Each row has a name. After each piece below comes the name of the row it's from, unless a question asks for something else. Each question is about the rows just above it.

.59 .22 .17 .12 -.38 -.36 -.43 -.58 -.70 -.89 .86 .67 .68  B
.59 .22 .17 .12 -.38 -.36 -.43 -.58 -.70 -.89 .92 .31 -.06  M
.47 -.91 -.83 -.61 .51 .86 -.36 -.89 -.58 -.43 -.70 -.35 .93  Q
.10 -.38 -.36 -.43 -.58 -.70 -.89 .86 .67 .68 .14 .30 -.25  K
The row with .59 .22 .17 .12 -.38 -.36 -.43 -.58 -.70 -.89 .86 .67 .68 is => B
Which row holds .93 -.35 -.70 -.43 -.58 -.89 -.36 .86 .51 -.61 -.83 -.91 read backwards? => Q
.68 .67 .86 -.89 -.70 -.58 -.43 -.36 -.38 .12 is which row, read backwards? => B

.81 .72 .50 .31 .48 .59 -> W
.66 .33 .63 .52 .28 .24 -> F
.25 .90 .65 .38 .57 .64 -> Z
.20 .69 .53 .39 .43 .55 -> T
.30 .33 .59 .38 .25 .35 -> L
.94 .24 .41 .25 .44 .44 -> H
.38 .51 .28 .51 .57 .32 -> P
Which row holds .39 .53 read backwards? => T
.28 .51 .38 is which row, read backwards? => P

-.26 .29 .26 .20 .00 -.61 .17 .24 -.72 -.58 .41 .00 .52 .63 .51 -.65 .63
 -.07 .12 .87 -.70 -.02 .72 -.06 -.34 .21 -.05 -.09 -.37 -.07 .84 .05
 .58 -.48 .10 .05 -.61 -.02 -.44 -.27 .66 -.34 .65 .30 -.32 .50 .51 -.64
 .33 .47 -.30 -.26 -.18 = Bag
.66 .48 .64 .50 .83 .28 .75 -.06 .32 -.76 .36 .20 -.84 .88 -.70 .79 .03
 .38 .10 .28 .74 .02 .59 -.52 .77 .72 .49 -.19 .49 -.82 -.51 -.39 -.85
 -.81 -.73 -.88 -.40 -.86 -.76 -.86 .22 -.47 -.37 -.24 .64 .79 .02 .29
 .50 .49 -.07 -.16 -.80 = zigeg
-.53 .18 .07 -.33 .68 .29 .83 -.85 -.32 .18 .48 -.15 -.71 .25 -.09 -.16
 .21 .32 .13 -.72 -.75 .82 -.48 -.56 -.16 -.85 -.72 -.70 -.07 .70 .65
 -.83 -.51 -.37 -.07 -.58 .72 -.02 .82 -.73 -.20 -.78 -.24 -.27 -.06
 -.64 .51 .50 .24 -.54 -.36 -.44 -.71 = gevi
-.26 .29 .26 .20 .00 -.61 .17 .24 -.37 -.58 .41 .00 .52 .63 .51 -.65 .63
 -.07 .12 .87 -.70 -.02 .06 -.06 -.34 .21 -.05 -.09 -.37 -.07 .84 .05
 .58 -.48 .10 .39 .49 -.02 -.44 -.27 .66 -.34 .65 .30 -.32 .44 .30 .31
 .33 .47 -.30 -.26 -.18 = Gul
.54 -.47 .74 .18 -.28 -.76 -.36 -.61 .23 -.42 .27 -.35 .25 -.70 .32 .84
 .39 -.62 -.57 -.11 .67 .76 -.44 -.42 .72 .25 .76 .00 -.50 -.31 -.81
 -.69 -.53 -.69 .88 .39 .49 -.77 -.06 .25 -.43 .30 .53 -.18 .27 .05 .87
 .24 -.25 .58 -.37 -.36 .43 = nik
Which row holds -.37 -.47 .22 -.86 -.76 -.86 -.40 -.88 -.73 -.81 -.85 -.39 read backwards? => zigeg
Which row holds .54 -.47 .74 .18 -.28 -.76 -.36 -.61 .23 -.42 .27 -.35 .25 -.70 .32 .84
 .39 -.62 -.57 -.11 .67 .76 -.44 -.42 .72 .25 .76 .00 -.50 -.31 -.81
 -.69 -.53 -.69 .88 .39 .49 -.77 -.06 .25 -.43 .30 .53 -.18 .27 .05 .87
 .24 -.25 .58 -.37 -.36 .43? => nik
find: -.53 .18 .07 -.33 .68 .29 .83 -.85 -.32 .18 .48 -.15 -.71 .25 -.09 -.16
 .21 .32 .13 -.72 -.75 .82 -.48 -.56 -.16 -.85 -.72 -.70 -.07 .70 .65
 -.83 -.51 -.37 -.07 -.58 .72 -.02 .82 -.73 -.20 -.78 -.24 -.27 -.06
 -.64 .51 .50 .24 -.54 -.36 -.44 -.71 => gevi

